These are the activations of a small network on made-up records, seen along a few directions, one row for each record.
After each row come some of the record's fields: BIPON, LANO, RUVUN, ROKIR.
Other fields move the rows too, some of them a lot.
In the rows, zero is written as 500.
Random noise pushes rows far along 3 fixed directions. That doesn't count. These rows show it; they differ only by the noise:
| 667 | 342 | 528 | 657 | 497 | 353 | 435 | 323 | 617 | 256 | 541 | 462 | 413 | 592 | 620 | 523 | 573 | 648 | 544 | 636 |
| 653 | 335 | 533 | 630 | 590 | 369 | 426 | 407 | 501 | 376 | 563 | 481 | 425 | 529 | 472 | 535 | 462 | 614 | 568 | 650 |
| 629 | 341 | 531 | 613 | 683 | 389 | 398 | 501 | 397 | 497 | 587 | 497 | 450 | 465 | 326 | 542 | 353 | 576 | 604 | 652 |
| 603 | 383 | 508 | 655 | 648 | 393 | 353 | 495 | 477 | 451 | 584 | 480 | 477 | 485 | 390 | 520 | 404 | 575 | 623 | 613 |
| 654 | 328 | 537 | 620 | 610 | 372 | 429 | 422 | 472 | 401 | 568 | 486 | 425 | 517 | 440 | 540 | 438 | 609 | 571 | 657 |

| 626 | 435 | 524 | 530 | 445 | 521 | 656 | 487 | 516 | 525 | 534 | 538 | 504 | 520 | 483 | 414 | 554 | 638 | 452 | 508 |  {BIPON: vof, LANO: sudu, RUVUN: gom, ROKIR: basi}
| 643 | 278 | 589 | 338 | 566 | 444 | 556 | 526 | 392 | 524 | 648 | 597 | 510 | 453 | 462 | 604 | 461 | 534 | 514 | 668 |  {BIPON: vof, LANO: ruvi, RUVUN: pab, ROKIR: zoz}
| 437 | 484 | 532 | 413 | 626 | 512 | 415 | 611 | 369 | 608 | 629 | 535 | 604 | 508 | 363 | 560 | 435 | 407 | 619 | 496 |  {BIPON: guba, LANO: kuvav, RUVUN: zakik, ROKIR: zoz}
| 381 | 646 | 464 | 582 | 607 | 558 | 430 | 594 | 427 | 610 | 455 | 447 | 536 | 479 | 331 | 458 | 422 | 420 | 541 | 408 |  {BIPON: guba, LANO: ruvi, RUVUN: zakik, ROKIR: basi}
| 367 | 687 | 419 | 592 | 496 | 550 | 417 | 534 | 556 | 565 | 407 | 447 | 483 | 507 | 468 | 432 | 473 | 429 | 513 | 374 |  {BIPON: vof, LANO: kuvav, RUVUN: gom, ROKIR: basi}
| 515 | 548 | 458 | 557 | 350 | 462 | 458 | 425 | 724 | 425 | 393 | 461 | 406 | 446 | 682 | 466 | 573 | 523 | 452 | 495 |  {BIPON: guba, LANO: kuvav, RUVUN: gom, ROKIR: zoz}
| 439 | 643 | 461 | 623 | 456 | 527 | 583 | 395 | 536 | 442 | 348 | 397 | 432 | 625 | 509 | 413 | 542 | 506 | 434 | 399 |  {BIPON: vof, LANO: sudu, RUVUN: gom, ROKIR: basi}
| 443 | 469 | 522 | 409 | 567 | 484 | 414 | 531 | 437 | 462 | 590 | 511 | 583 | 530 | 518 | 576 | 485 | 424 | 588 | 522 |  {BIPON: guba, LANO: kedo, RUVUN: zakik, ROKIR: zoz}
| 468 | 585 | 421 | 456 | 528 | 455 | 413 | 467 | 524 | 466 | 253 | 411 | 325 | 357 | 583 | 617 | 295 | 351 | 413 | 589 |  {BIPON: vof, LANO: kedo, RUVUN: pab, ROKIR: zoz}
| 581 | 422 | 533 | 449 | 406 | 475 | 549 | 516 | 591 | 545 | 483 | 528 | 450 | 335 | 555 | 504 | 522 | 543 | 442 | 570 |  {BIPON: guba, LANO: vavod, RUVUN: gom, ROKIR: zoz}
| 244 | 821 | 379 | 630 | 588 | 567 | 407 | 473 | 434 | 496 | 237 | 343 | 430 | 597 | 438 | 490 | 393 | 317 | 485 | 323 |  {BIPON: guba, LANO: sudu, RUVUN: muk, ROKIR: basi}
| 573 | 396 | 547 | 384 | 403 | 464 | 697 | 344 | 450 | 429 | 451 | 508 | 391 | 557 | 575 | 543 | 522 | 547 | 344 | 577 |  {BIPON: vof, LANO: sudu, RUVUN: naki, ROKIR: zoz}
| 510 | 437 | 575 | 377 | 598 | 533 | 690 | 523 | 217 | 698 | 552 | 558 | 446 | 539 | 236 | 497 | 384 | 504 | 470 | 520 |  {BIPON: vof, LANO: kuvav, RUVUN: gom, ROKIR: basi}
| 460 | 571 | 441 | 489 | 442 | 550 | 403 | 610 | 621 | 578 | 422 | 518 | 498 | 301 | 563 | 490 | 471 | 437 | 462 | 484 |  {BIPON: vof, LANO: tonar, RUVUN: zakik, ROKIR: zoz}
| 473 | 536 | 470 | 527 | 442 | 515 | 406 | 545 | 629 | 481 | 488 | 519 | 508 | 425 | 596 | 458 | 544 | 500 | 509 | 468 |  {BIPON: guba, LANO: tonar, RUVUN: muk, ROKIR: zoz}
| 615 | 374 | 564 | 442 | 534 | 529 | 618 | 557 | 415 | 549 | 689 | 613 | 572 | 548 | 426 | 453 | 555 | 621 | 535 | 518 |  {BIPON: vof, LANO: vavod, RUVUN: pab, ROKIR: basi}
| 480 | 575 | 422 | 561 | 412 | 436 | 343 | 389 | 745 | 259 | 368 | 416 | 445 | 533 | 801 | 585 | 569 | 435 | 489 | 524 |  {BIPON: vof, LANO: sudu, RUVUN: pab, ROKIR: zoz}
| 540 | 495 | 457 | 492 | 306 | 475 | 437 | 452 | 794 | 325 | 434 | 508 | 480 | 431 | 834 | 507 | 635 | 521 | 440 | 524 |  {BIPON: vof, LANO: tonar, RUVUN: pab, ROKIR: zoz}
| 681 | 204 | 618 | 274 | 511 | 437 | 613 | 445 | 394 | 445 | 653 | 624 | 484 | 520 | 568 | 646 | 525 | 551 | 476 | 708 |  {BIPON: vof, LANO: tonar, RUVUN: pab, ROKIR: zoz}
| 532 | 504 | 429 | 666 | 495 | 408 | 228 | 496 | 752 | 367 | 493 | 431 | 496 | 422 | 651 | 497 | 492 | 498 | 614 | 542 |  {BIPON: vof, LANO: kedo, RUVUN: gom, ROKIR: zoz}
| 552 | 481 | 492 | 451 | 391 | 507 | 542 | 486 | 594 | 498 | 415 | 516 | 421 | 383 | 598 | 511 | 527 | 506 | 378 | 555 |  {BIPON: vof, LANO: vavod, RUVUN: zakik, ROKIR: zoz}
| 410 | 626 | 436 | 635 | 437 | 531 | 347 | 510 | 730 | 312 | 576 | 458 | 693 | 687 | 714 | 433 | 693 | 492 | 656 | 335 |  {BIPON: guba, LANO: sudu, RUVUN: pab, ROKIR: basi}
| 548 | 462 | 459 | 562 | 620 | 447 | 359 | 632 | 461 | 612 | 505 | 505 | 517 | 300 | 355 | 532 | 287 | 498 | 582 | 601 |  {BIPON: vof, LANO: kedo, RUVUN: naki, ROKIR: zoz}
| 584 | 375 | 567 | 491 | 596 | 402 | 593 | 331 | 315 | 413 | 476 | 473 | 328 | 645 | 424 | 570 | 413 | 544 | 482 | 620 |  {BIPON: guba, LANO: kuvav, RUVUN: naki, ROKIR: basi}
| 365 | 682 | 393 | 600 | 379 | 508 | 263 | 456 | 786 | 342 | 367 | 430 | 473 | 455 | 777 | 504 | 608 | 414 | 507 | 411 |  {BIPON: vof, LANO: tonar, RUVUN: muk, ROKIR: zoz}
| 464 | 499 | 468 | 511 | 625 | 476 | 341 | 601 | 460 | 543 | 583 | 504 | 611 | 456 | 415 | 566 | 395 | 433 | 622 | 526 |  {BIPON: vof, LANO: sudu, RUVUN: naki, ROKIR: zoz}
| 606 | 478 | 486 | 677 | 392 | 416 | 525 | 283 | 671 | 281 | 370 | 419 | 316 | 545 | 667 | 461 | 599 | 633 | 394 | 551 |  {BIPON: vof, LANO: vavod, RUVUN: naki, ROKIR: zoz}
| 522 | 581 | 474 | 613 | 347 | 486 | 592 | 283 | 658 | 251 | 306 | 391 | 394 | 672 | 748 | 478 | 647 | 548 | 404 | 461 |  {BIPON: guba, LANO: sudu, RUVUN: zakik, ROKIR: basi}
| 467 | 523 | 477 | 552 | 382 | 522 | 350 | 536 | 766 | 403 | 636 | 514 | 676 | 521 | 697 | 436 | 730 | 516 | 591 | 408 |  {BIPON: vof, LANO: ruvi, RUVUN: rek, ROKIR: zoz}
| 616 | 378 | 531 | 483 | 524 | 456 | 543 | 532 | 461 | 564 | 526 | 542 | 452 | 355 | 415 | 514 | 413 | 578 | 468 | 620 |  {BIPON: vof, LANO: vavod, RUVUN: naki, ROKIR: zoz}
| 517 | 433 | 544 | 487 | 325 | 540 | 478 | 547 | 727 | 437 | 771 | 601 | 741 | 554 | 678 | 393 | 835 | 616 | 576 | 403 |  {BIPON: vof, LANO: vavod, RUVUN: rek, ROKIR: zoz}
| 380 | 666 | 433 | 643 | 471 | 506 | 367 | 470 | 665 | 374 | 485 | 404 | 600 | 634 | 614 | 460 | 618 | 451 | 584 | 365 |  {BIPON: vof, LANO: sudu, RUVUN: gom, ROKIR: basi}
| 435 | 586 | 510 | 548 | 454 | 613 | 609 | 614 | 487 | 644 | 620 | 547 | 651 | 549 | 353 | 301 | 619 | 580 | 513 | 317 |  {BIPON: vof, LANO: vavod, RUVUN: rek, ROKIR: basi}
| 542 | 398 | 576 | 385 | 473 | 479 | 650 | 421 | 397 | 464 | 552 | 554 | 463 | 600 | 517 | 515 | 524 | 551 | 472 | 547 |  {BIPON: vof, LANO: tonar, RUVUN: naki, ROKIR: basi}
| 303 | 752 | 391 | 680 | 584 | 551 | 260 | 664 | 600 | 582 | 485 | 399 | 665 | 479 | 404 | 425 | 449 | 372 | 663 | 314 |  {BIPON: guba, LANO: sudu, RUVUN: gom, ROKIR: basi}
| 514 | 415 | 541 | 380 | 499 | 504 | 490 | 502 | 487 | 451 | 554 | 536 | 542 | 495 | 586 | 580 | 546 | 455 | 502 | 561 |  {BIPON: vof, LANO: tonar, RUVUN: zakik, ROKIR: zoz}
| 640 | 345 | 570 | 398 | 404 | 480 | 640 | 445 | 521 | 480 | 529 | 567 | 437 | 437 | 574 | 521 | 581 | 589 | 389 | 616 |  {BIPON: vof, LANO: vavod, RUVUN: zakik, ROKIR: zoz}
| 546 | 384 | 556 | 334 | 377 | 439 | 564 | 384 | 543 | 387 | 484 | 518 | 453 | 492 | 709 | 617 | 568 | 487 | 439 | 604 |  {BIPON: guba, LANO: kedo, RUVUN: rek, ROKIR: zoz}
| 572 | 348 | 542 | 317 | 478 | 422 | 477 | 449 | 520 | 381 | 582 | 554 | 509 | 500 | 678 | 647 | 509 | 471 | 514 | 640 |  {BIPON: vof, LANO: kedo, RUVUN: pab, ROKIR: zoz}
| 489 | 535 | 464 | 537 | 413 | 540 | 463 | 553 | 644 | 528 | 520 | 507 | 577 | 429 | 557 | 422 | 579 | 518 | 483 | 441 |  {BIPON: vof, LANO: sudu, RUVUN: rek, ROKIR: zoz}

Which values does each new row have?
| 573 | 378 | 551 | 535 | 577 | 411 | 545 | 408 | 370 | 432 | 570 | 503 | 459 | 623 | 418 | 506 | 446 | 586 | 547 | 573 |  {BIPON: guba, LANO: kedo, RUVUN: naki, ROKIR: basi}
| 428 | 520 | 500 | 486 | 610 | 558 | 439 | 712 | 375 | 738 | 607 | 549 | 642 | 376 | 255 | 472 | 395 | 453 | 584 | 445 |  {BIPON: guba, LANO: sudu, RUVUN: rek, ROKIR: zoz}
| 598 | 382 | 565 | 598 | 618 | 429 | 594 | 346 | 349 | 375 | 591 | 473 | 476 | 749 | 396 | 507 | 524 | 614 | 544 | 557 |  {BIPON: vof, LANO: sudu, RUVUN: naki, ROKIR: basi}
| 485 | 594 | 449 | 611 | 450 | 494 | 426 | 520 | 649 | 513 | 392 | 441 | 447 | 371 | 542 | 448 | 494 | 506 | 477 | 470 |  {BIPON: guba, LANO: vavod, RUVUN: gom, ROKIR: zoz}
| 643 | 379 | 594 | 467 | 357 | 530 | 777 | 391 | 495 | 465 | 589 | 575 | 492 | 607 | 550 | 393 | 709 | 705 | 406 | 489 |  {BIPON: guba, LANO: vavod, RUVUN: rek, ROKIR: basi}
| 574 | 475 | 505 | 480 | 426 | 503 | 605 | 408 | 533 | 401 | 393 | 507 | 385 | 517 | 648 | 512 | 530 | 556 | 406 | 539 |  {BIPON: guba, LANO: tonar, RUVUN: pab, ROKIR: basi}
| 389 | 645 | 437 | 592 | 646 | 545 | 416 | 576 | 387 | 583 | 422 | 435 | 484 | 512 | 322 | 447 | 343 | 409 | 537 | 423 |  {BIPON: vof, LANO: kedo, RUVUN: zakik, ROKIR: basi}
| 491 | 652 | 409 | 789 | 505 | 517 | 456 | 499 | 588 | 473 | 408 | 423 | 470 | 529 | 428 | 344 | 496 | 597 | 513 | 392 |  {BIPON: vof, LANO: vavod, RUVUN: naki, ROKIR: basi}
| 421 | 492 | 487 | 501 | 666 | 526 | 292 | 779 | 409 | 726 | 703 | 566 | 685 | 340 | 253 | 467 | 341 | 443 | 698 | 459 |  {BIPON: guba, LANO: vavod, RUVUN: naki, ROKIR: zoz}
| 577 | 469 | 495 | 618 | 681 | 478 | 550 | 519 | 288 | 593 | 484 | 470 | 456 | 515 | 218 | 491 | 301 | 560 | 530 | 555 |  {BIPON: vof, LANO: sudu, RUVUN: naki, ROKIR: basi}
| 534 | 499 | 512 | 434 | 501 | 505 | 640 | 379 | 374 | 496 | 355 | 490 | 311 | 539 | 495 | 548 | 427 | 496 | 385 | 548 |  {BIPON: vof, LANO: kuvav, RUVUN: muk, ROKIR: basi}
| 403 | 698 | 431 | 614 | 479 | 564 | 565 | 473 | 495 | 528 | 291 | 436 | 390 | 519 | 462 | 387 | 467 | 491 | 407 | 370 |  {BIPON: guba, LANO: tonar, RUVUN: muk, ROKIR: basi}
| 518 | 457 | 555 | 440 | 570 | 483 | 633 | 410 | 351 | 436 | 496 | 485 | 464 | 663 | 468 | 559 | 492 | 494 | 481 | 532 |  {BIPON: guba, LANO: sudu, RUVUN: pab, ROKIR: basi}
| 509 | 623 | 449 | 653 | 422 | 521 | 572 | 434 | 593 | 460 | 345 | 430 | 423 | 525 | 541 | 406 | 529 | 568 | 434 | 422 |  {BIPON: guba, LANO: sudu, RUVUN: gom, ROKIR: basi}
| 557 | 429 | 554 | 561 | 355 | 447 | 574 | 314 | 643 | 192 | 657 | 502 | 626 | 824 | 749 | 463 | 800 | 659 | 574 | 445 |  {BIPON: guba, LANO: sudu, RUVUN: naki, ROKIR: basi}
| 535 | 454 | 475 | 568 | 644 | 400 | 369 | 409 | 432 | 428 | 409 | 409 | 357 | 498 | 446 | 612 | 310 | 440 | 522 | 630 |  {BIPON: vof, LANO: sudu, RUVUN: naki, ROKIR: zoz}
| 324 | 761 | 392 | 727 | 445 | 544 | 362 | 420 | 700 | 272 | 463 | 388 | 626 | 792 | 681 | 384 | 704 | 476 | 605 | 249 |  {BIPON: guba, LANO: sudu, RUVUN: muk, ROKIR: basi}
| 466 | 655 | 425 | 602 | 550 | 528 | 589 | 440 | 423 | 514 | 238 | 404 | 312 | 508 | 421 | 481 | 353 | 470 | 372 | 464 |  {BIPON: vof, LANO: sudu, RUVUN: pab, ROKIR: basi}
| 456 | 498 | 464 | 452 | 602 | 487 | 279 | 703 | 512 | 635 | 597 | 527 | 618 | 301 | 420 | 547 | 345 | 390 | 646 | 536 |  {BIPON: vof, LANO: kedo, RUVUN: gom, ROKIR: zoz}
| 369 | 651 | 469 | 646 | 409 | 567 | 427 | 549 | 704 | 464 | 610 | 459 | 720 | 631 | 563 | 336 | 731 | 519 | 620 | 270 |  {BIPON: guba, LANO: sudu, RUVUN: gom, ROKIR: basi}
